Each row below holds a small network's activations on one input, seen along a few directions.
Each table varies a few parts of the input and shows all the possible inputs, shuffled.
Descriptions start from the smaller parts, as in this example, which fits no table here: ring(8) and (point or ring(11) or (values(2) and line(6))).
Shared parts are said once, and a part with two or three values counts as separate values.
(in the rows, 128 means zero)

Other details of the inputs vary at random and push rows far along two fixed directions, the same in every table; ignore that.

Table:
row 1: [117  91 129 117 106 153 121 141 140 110 149]
row 2: [106 140 137 129 121  93 173 164 130 155  62]
row 3: [163 179  90 134 216  68 106  86 126 148 181]
row 4: [118 193 140  96 146  83 205 165 122 150  35]
row 5: [ 93 150 123 115 138  92 184 169 139 155  66]
row 6: [129 102 132 144  75 161 136 136 163 118 141]
row 7: [111 103 111 133 119 162 117 115 125 100 130]
row 8: [160 185  86 131 222  74 109 105 143 134 178]
row 9: [112 129 133 106 118  99 164 174 110 151 103]
row 10: [120 116 128 138 105 160 109 103 106 116 126]
row 11: [121  90 146 127  98 152 108 138 121 112 135]
row 12: [ 98 157 126 119 147  96 153 142  83 152  62]
row 13: [146 123 149 107  98 161 130 129 127  92 140]
row 14: [102 140 115 122 127 106 168 163 102 142  79]
row 15: [127 107 151 119  98 150 110 121 111 127 138]
row 16: [113 102 128 134  99 161 133 125 158 113 125]
row 17: [130 101 138 136  94 160 126 111 139 130 121]
row 18: [101 125 141 109 123  92 159 176 100 152  75]
row 19: [181 112 130 135 137 147  65  77 142 115 225]
row 20: [ 98 134 122 126 131 101 158 159  94 141  59]
row 21: [119  93 129 136  92 156 128 117 149 127 132]
row 22: [167 182 130 116 199  67 102 114 120 160 168]
row 23: [125 105 120 138 111 158 112 100 108 118 129]
row 24: [164 180 132 119 201  70 101 122 121 152 165]
row 25: [121 112 149 147  90 161 125 127 144 116 118]
row 26: [115  94 132 115 112 151 119 132 130 110 145]
row 27: [116 100 125 145 105 162 108 119 117 100 124]
row 28: [119  81 134 121  96 152 113 123 123 120 154]
row 29: [166 180 106 141 197  77 128 120 171 154 178]
row 30: [140 131 130 123 108 173 127 115 123  80 123]
row 31: [128 120 144 135  96 153 127 112 136 133 118]
row 32: [ 97 156 127 122 150  98 152 149  83 144  62]
row 33: [164 175  88 141 213  87 109 109 142 138 184]
row 34: [121  99 143 149  88 159 127 127 150 111 121]
row 35: [173 102 118 143 138 159  72 103 168 104 241]
row 36: [125 117 145 141  95 154 126 121 141 128 118]
Description of these inputs: values(3) and (point or ring(11)).
Q: The inputs of row 15 and row 10 match in every part but the values(3) part. If row 28 is changed in the same way as row 15 into row 10, which row does it become?
A: row 3
Q: Which other rows does row 12 become when the values(3) part takes its other values? List them by row number.
A: row 22, row 36
Q: Which other rows does row 32 become when the values(3) part takes its other values? List them by row number.
A: row 24, row 25

Table:
row 37: [ 82  57 124 128  13 237 166 135 142  76  69]
row 38: [ 86 134 109 115 158  59 188 163 119 214  81]
row 39: [165 154 102 144 231  64  55 104 102 136 197]
row 40: [133 171 123 129 149  81 162 114 139 182 110]
row 41: [194 177 120 131 191  70  78 102 103 166 209]
row 42: [140  74 161 161  54 190 107 154 218  81 183]
row 43: [123 176 125 111 138 111 193 141  94 123  48]
row 44: [ 42  58 130  78  82 151 159 188  36 109  42]
row 45: [180  71 161 141  86 222  20  32 162  83 248]
row 46: [ 97  13 154 115  48 189  71 123  78 110 159]
row 47: [177  81 154 163  48 213  75  63 158  92 187]
row 48: [ 89 165 144 116 159 105 148 134  95 140  42]
row 49: [146 113 145 107  94 150 152 175 195  95 170]
row 50: [169  97 169 126  84 143 117 152 209 138 199]
row 51: [190 213 117 173 200  88  99  70 156 121 161]
row 52: [109 162 119  96 141 101 163 171  58 131  73]
row 53: [ 83 146  77 101 171  78 202 168 119 160  74]
row 54: [170 200 116 101 221 100  96  73 125 112 183]
row 55: [101 165 131 131 153  86 154 175  63 152  48]
row 56: [175 199  95 171 202  81 109  75 184 137 166]
row 57: [ 38  60 111 152  65 168 173 174 132 130  38]
Q: The inputs of row 51 and row 47 match in every part but one. If row 42 is changed in the same way as row 51 into row 47, which row does it become?
A: row 50
Q: What do these inputs look like to the network?
A: values(3) and (point or line(6))
Q: Which other rows does row 41 become when the values(3) part takes its other values? List them by row number.
A: row 52, row 55
Q: Which other rows agree with row 52 in the values(3) part? List them by row number.
A: row 37, row 43, row 44, row 49, row 53, row 54
